A small network was shown many inputs. Here are its activations along a few directions, one row for each input.
In each table, some parts of the input vary, and every possible input appears once, in random order.
A made-up example of a description, with smaller parts first: one of 2 separate values, together with either a single point or one of 11 places around a ring or (one of 6 places along a line, together with one of 8 places around a ring).
Shared parts are said once, and a part with two or three values counts as separate values.
(in the rows, 128 means zero)

Other details of the inputs vary at random and push rows far along three fixed directions, the same in every table; ignore that.

Rows:
x1: [ 91  97 149 107 122 100  94 148  57  88 179 163 168]
x2: [121  86 130 122 101 144 143 155 159  91 145 124 214]
x3: [146 166  99 139 117 114  85 108  45  97 175 113 114]
x4: [119 149 131 115 103 122 166 114 175 172 112 103  96]
x5: [101 103 126 123  85 149 171 146 126 107 183 119 177]
x6: [128 172 105 116 137 178 136 129 186 162  88 106 103]
x7: [111 170  85 142  94 141 105 132 165 136 125  94 195]
x8: [156 147  92 139  80 121  98 126 152 106 110 116 183]
x9: [121 162 125 104 182 115 119 138 102 133 132 139  60]
x10: [115  78 160 130  63 129 146 138 125 107 138 138 196]
x11: [126 161 143 129 115 111  51 124  69 107 100 132 150]
x12: [133 133  94 144 157 145 157 118 178 160 120 131  94]
x13: [139 129 127 123 110 126 126 116 184 160  78 139 109]
x14: [ 71  35 183 116 164 125 193 163 177 143 141 169 158]
x15: [103 102 182 104 199 115 163 158  99 125 151 146  88]
x16: [154 166  95 142 100 114 136 134 162 114 145  73 185]
x17: [ 94  67 161 138 154 164 158 130 175 168  89 166 139]
x18: [123 147 120 114 108 121 155 115 185 171 113 110  96]
x19: [152 172 108 111 137 130  87 143  71  74 148 103 126]
x20: [132 141 128 137 162  95  98 102  93 154 115 150  64]
x21: [129 169 129 111 187 111 122 136 104 129 132 121  63]
x22: [ 83  79 119 158 133 168 146 144 139 127 162 148 197]
x23: [130 155 140 126 162  71  96 120 105 150  95 145  75]
x24: [ 92  33 177 114 145 148 123 155  48  76 184 200 161]
x25: [132 127 106 149 165 141 166 122 181 157 122 121 100]
x26: [142 165  88 140 130 115  72 111  50  93 173 128 121]
x27: [164 143  77 150  97 139 105 116 144 109 121 115 167]
x28: [101  73 178 130 162 101 141 120  87 150 136 172  85]
x29: [150 139  85 170 117 117 122 120 144 118 139 106 174]
x30: [108  87 203 127 179  74 145 146 101 139 119 158 107]
x31: [109  81 182 129 205 116 163 142  93 132 148 156  87]
x32: [136 168 136 135  86  71  83 112  51 111 140 110 130]
x33: [146 125 111 135 154 160 158 121 182 144 105 118  99]
x34: [ 82  74 139 108 150 154 188 150 184 153 147 165 116]
x35: [116 168 157  98 160 130  85 125 103 150  79 130  81]
x36: [ 99  28 221 119 142 100 132 170  54  72 157 178 194]
x37: [141 187  94 119 122  87  65 130  68  91 150 111 142]
x38: [155 158  79 122  81 143 109 133 164 103 124 101 183]
x39: [146 155 155  98 180 130 132 139 100 120 118 114  64]
x40: [140 144 127 104 100 144 149 115 187 159  96 111  97]
x41: [154 143  97 140  76 163 137 111 125 111 146  98 147]
x42: [148 154  94 160  99  97 114 127 157 117 127 100 184]
x43: [145 153  99 108 138 164 152 134 191 145 103 118  93]
x44: [119 157 117 159 140 109  64 113  58 118 134 130 147]
x45: [134 142  90 150  80 102 101 119 149 123 132 122 178]
x46: [131 154 139 127 150 120 131 101  82 150 135 123  48]
x47: [144 139 159 122 135 117 118 101  85 149 101 132  55]
x48: [124  74 111 136 118 167 147 145 139  96 158 149 184]
x49: [105 160 155 131 164  92  88 118 108 169  81 140  85]
x50: [118  74 176 108 147 141 187 149 186 139 113 132 143]
x51: [108 172  98 127 147 162 145 130 192 175 105 107 105]
x52: [152 125 118 143 146 138 146 114 182 151  86 122 108]
x53: [136 147 139 105  95 144 159 115 176 162  96 105  96]
x54: [148 154  85 118  67 146 101 125 156 106 130 108 178]
x55: [ 87  39 150 107 110 175 165 172 137  90 179 176 200]
x56: [159 121 132 144 145 137 162 116 179 152  90 112 109]
x57: [133 138 130 138 179  93 106 114  95 148 112 151  70]
x58: [102  95 115 122  93 151 166 149 144 107 185 128 180]
x59: [152 159  85 119  71 163 130 129 146 104 149  92 152]
x60: [112  60 154 122 135 173 188 128 168 149 129 157 108]
x61: [125 132 128 135 107 102 148 112 179 175  98 123 102]
x62: [158 143 129 131 147 127 105 130  58  81 150 109 123]
x63: [129 141 151 135 144  96 125  99  83 159 117 130  59]
x64: [130 141  91 148 111 179 115 123 143 120 126 115 170]
x65: [138 140 167 109 128  97 102 113  99 147  89 141  64]
x66: [159 141  98 170 117 114 135 121 142 120 140  95 172]
x67: [156 132  85 148  86 142 102 109 141 113 126 124 166]
x68: [157 159 131 129 120  89  65 127  72  85 116 118 145]
x69: [123  78 164 127 112 119 101 129  41  85 159 161 152]
x70: [137 151 126 106 108 164 171 122 172 153 113 104  83]
Description of these inputs: one of 2 separate values, together with one of 5 places around a ring, together with either a single point or one of 6 places along a line.
The inputs of x1 and x34 match in every part but the place on the ring of 5. If x7 is changed in the same way as x1 into x34, which row does it become? -> x51
The inputs of x40 and x69 match in every part but the place on the ring of 5. If x37 is changed in the same way as x40 into x69, which row does it become? -> x57
Change only the place on the ring of 5 in x3. List by row number the other rows that result. -> x18, x28, x58, x61
Change only the choice among 2 separate values in x11. List by row number the other rows that result. -> x49
Which other rows agree with x33 in the place on the ring of 5 and the choice among 2 separate values? List them by row number. -> x24, x41, x48, x60, x62, x64
Change only the choice among 2 separate values in x24. List by row number the other rows that result. -> x26
A walk changes only the place on the line of 6. It starts at x70 and steps to x59. List the rest of the walk in order. -> x55, x43, x19, x39

Rows:
x71: [133 126 128 108 105 138 102 138  68  79 161 131 156]
x72: [160 181  66 142  90 159 149 115 198 143 117  71 146]
x73: [111 106 178  96 167 131 122 135  71 118 133 163  82]
x74: [126 141  79 138 106 166 130 135 167 119 145 113 178]
x75: [136 133 100 138  95 152 164 131 176 133 139  99 158]
x76: [150 196 130  98 149 112  93 107 131 158  63 114  43]
x77: [134 131 113 140 133 123  97 137  66  78 167 134 165]
x78: [125 130 122 129 126 123 105 137  66  80 171 120 161]
x79: [106  56 146 128  99 158 170 148 139 107 165 150 180]
x80: [115  81 130 118  87 151 168 153 142 105 167 129 183]
x81: [149 182  87 131 128 135  84 126  99  97 137  98 135]
x82: [127 120 135 131 131 107  79 145  71  84 149 137 177]
x83: [101  77 191 124 167 101 122 129  71 136 125 175  90]
x84: [126 135 134 125 147 144 155 125 213 186  65 126  91]
x85: [160 185  85 132 130 130  85 125 109  97 137  96 131]
x86: [156 166 103 137 100 126  91 116  64  91 156 104 142]
x87: [132 133 142 131 167 106 111 124  65 117 140 145  76]
x88: [ 94  98 150 121 164 141 160 133 198 183  87 157 100]
x89: [140 136  85 151 110 137 161 127 178 127 146 102 159]
x90: [156 185 123 122 162 106 117 111 113 144 119 104  50]
x91: [103 104 195  90 157  98 117 134  72 128 115 162  84]
x92: [102  75 130 139 113 143 140 151 156 112 138 144 206]
x93: [162 171  62 165  82 122 143 112 208 145 116  80 169]
x94: [137 146 105 135 157 137 168 120 191 164 105 111  87]
x95: [110  91 164 107 140 144 174 122 200 180  76 153  90]
x96: [158 173  83 136  61 134 142 114 202 146 106  84 149]
x97: [131 137 127 114 111 128 103 137  69  82 165 115 152]
x98: [113  71 126 151 115 134 147 143 154 115 142 149 206]
x99: [142 125  94 153  93 138 126 123 175 125 126 111 192]
x100: [106  87 193 121 156 105 120 130  68 134 122 171  93]
x101: [163 158  74 134  68 158 148 115 182 133 125  89 140]
x102: [192 221  55 151 101 121  85  92 116 115 130  67 105]
x103: [136 160 145  90 149 115 109 128  71 118 125 123  65]
x104: [133 133 133 131 141 144 162 111 218 196  62 127  82]
x105: [119 133 116 129 116 120 107 136  68  91 181 127 155]
x106: [104  78 139 128  98 151 144 153 165 114 132 141 202]
x107: [151 186 119 128 155 107  90  99 119 159  79 113  58]
x108: [128 125 137 126  99 117  85 132  72  85 145 135 172]
x109: [100  94 190 117 167  89 120 136  66 131 133 165  96]
x110: [169 193  78 141 114 126  76 113  87  90 148  91 142]
x111: [154 194 133 124 142  96 109 104 123 167  83 106  49]
x112: [112  97 168 120 171 118 127 129  67 124 142 159  77]
x113: [110  94 191 104 144 105 121 124  77 132 115 169  81]
x114: [160 203  85 129 113 135  70 124  82  90 138  90 140]
x115: [112  95 147 121 163 137 174 137 163 148 129 139 109]
x116: [176 217  76 128  85 123  90 110 108 106 141  70 117]
x117: [156 201 117  94 150 130  97 117 110 136  96 108  44]
x118: [112  78 132 142 106 128 151 143 158 114 149 134 208]
x119: [100  89 182 118 192  97 108 152  69 123 122 177 103]
x120: [105 110 193 101 157  97 109 134  67 124 122 159  92]
x121: [132 127  93 144 124 146 131 143 149  99 147 120 177]
x122: [129 130 108 137 112 127  98 125  64  94 173 130 147]
x123: [ 68  44 190 117 164 128 176 147 159 167 122 185 124]
x124: [142 128 124 145 105  99  84 121  64  91 155 127 167]
x125: [109  88 136 141  93 136 147 145 148 114 145 134 208]
x126: [ 95  63 127 133 117 165 159 149 143 112 168 157 197]
x127: [118 119 103 149  84 130 145 129 173 135 143 122 187]
x128: [133 132  99 124 102 169 148 138 185 124 129 109 162]
x129: [117 113 145 131 151 131 170 119 203 187  83 131  95]
x130: [127 155 102 123 150 150 168 113 204 185 101 111  72]
x131: [102  81 161 132 165 116 169 136 167 161 108 156 117]
x132: [156 186 127 127 151  85 106 103 121 160  94 106  58]
x133: [112 100 140 123 164 154 171 125 174 161 108 142  93]
x134: [110  77 131 133 108 165 159 148 143 108 157 141 197]
x135: [105 102 175 111 175 109 129 139  60 117 153 155  86]
x136: [124 126 124 139 136 134 163 104 211 202  81 137  73]
x137: [134 131 134 134  88 109  85 124  64  86 151 129 163]
x138: [102  69 152 132  86 132 156 151 143 109 154 144 199]
x139: [157 175 114 145 151  95 105  98 119 161  89 116  56]
x140: [ 94  78 158 126 155 138 160 128 177 175 102 168 114]
The inputs of x78 and x133 match in every part but one. If x72 is changed in the same way as x78 into x133, which row does it become? -> x134
The inputs of x117 and x80 match in every part but one. If x76 is changed in the same way as x117 into x80, which row does it become? -> x96
Describe the family of inputs behind these rows. -> one of 2 separate values, together with one of 5 places along a line, together with either a single point or one of 6 places along a line
Which other rows agree with x76 in the place on the line of 5 and the choice among 2 separate values? List them by row number. -> x82, x84, x88, x92, x106, x119
A walk changes only the place on the line of 5. It starts at x102 and steps to x90. List the rest of the walk in order. -> x115, x110, x85
Change only the choice among 2 separate values in x106. List by row number the other rows that result. -> x128
Change only the choice among 2 separate values in x119. List by row number the other rows that result. -> x121

Rows:
x141: [ 95  63 181 108 135 131 136 160  78  89 166 164 164]
x142: [137 138 104 134  97 134 126 129 120 104 156 111 161]
x143: [117 106 116 133 111 149 148 146 157 113 149 122 184]
x144: [118 102 122 128 105 151 150 146 156 111 148 124 182]
x145: [141 179 133 115 171 110 102 107  87 149 109 125  32]
x146: [128 125 102 139 100 142 106 136  92  82 170 122 191]
x147: [ 98  84 171 114 149 127 143 142 127 140 119 166 118]
x148: [138 152 146 109 155 116 126 117 105 146 113 128  50]
x149: [158 173  88 131 102 138 147 114 190 149 106  86 114]
x150: [123  94 128 134  95 141 160 129 200 149 110 131 166]
x151: [131 121 102 142 108 147 137 140 151 105 150 115 187]
x152: [118 105 129 150  85 105  90 139  72  78 167 133 225]
x153: [137 160 132 113 171 136 140 107 157 178  82 125  27]
x154: [152 167  83 139  95 142 124 114 144 123 136  96 139]
x155: [110 108 165 115 160 106 112 139  49 105 160 154 109]
x156: [123 113 107 134 119 164 170 134 205 148 121 119 155]
x157: [124 102 130 143  80 127 132 129 144 121 131 127 188]
x158: [117 106 144 124 166 138 143 128 129 144 121 149  92]
x159: [156 178  81 131 112 152 138 113 190 150 103  90 116]
x160: [150 164  94 134  86 133 109 120 148 123 118 103 152]
x161: [112 102 167 105 148 127 120 143  72 106 144 154 118]
x162: [122  95 121 156 109 132 164 125 201 156 109 129 169]
x163: [135 166 148 117 167  88  88 109  94 154  89 134  53]
x164: [143 190 132 117 154  90  58 116  46 117 114 125  73]
x165: [140 136  98 145 110 129 122 128 117 104 159 113 163]
x166: [119 125 155 122 168 109 115 128 105 142 107 152  85]
x167: [110  91 161 112 154 145 175 129 159 164 112 153  78]
x168: [158 175  76 142 121 149 136 114 190 150 105  91 121]
x169: [ 94  54 158 131 158 153 195 139 182 161 129 164 120]
x170: [158 171  80 134 103 157 140 107 188 150 104  92 110]
x171: [158 187  96 148  78  94  57 111  67  91 136  96 169]
x172: [110 105 165 111 160 121 149 136 120 140 125 147  92]
x173: [176 224  79 137 121  93  55 109  53  88 142  80 113]
x174: [109 103 173 115 142  97  97 135  65 113 133 160 129]
x175: [ 92  50 175 132 137 106 118 153  73  91 161 177 190]
x176: [104  94 165 114 176 129 181 135 173 172 106 150  75]
Describe the family of inputs behind these rows. -> one of 4 places along a line, together with either one of 3 separate values or one of 6 places around a ring
The inputs of x159 and x161 match in every part but the place on the line of 4. If x147 is changed in the same way as x159 into x161, which row does it become? -> x160
Change only the choice among 3 separate values in x147. List by row number the other rows that result. -> x171, x174
Change only the choice among 3 separate values in x157. List by row number the other rows that result. -> x150, x160
Which other rows agree with x175 in the place on the line of 4? List them by row number. -> x151, x158, x162, x165, x166, x168, x169, x173
Change only the place on the line of 4 in x172. List by row number the other rows that result. -> x149, x173, x176
Change only the place on the line of 4 in x155. List by row number the other rows that result. -> x142, x148, x165
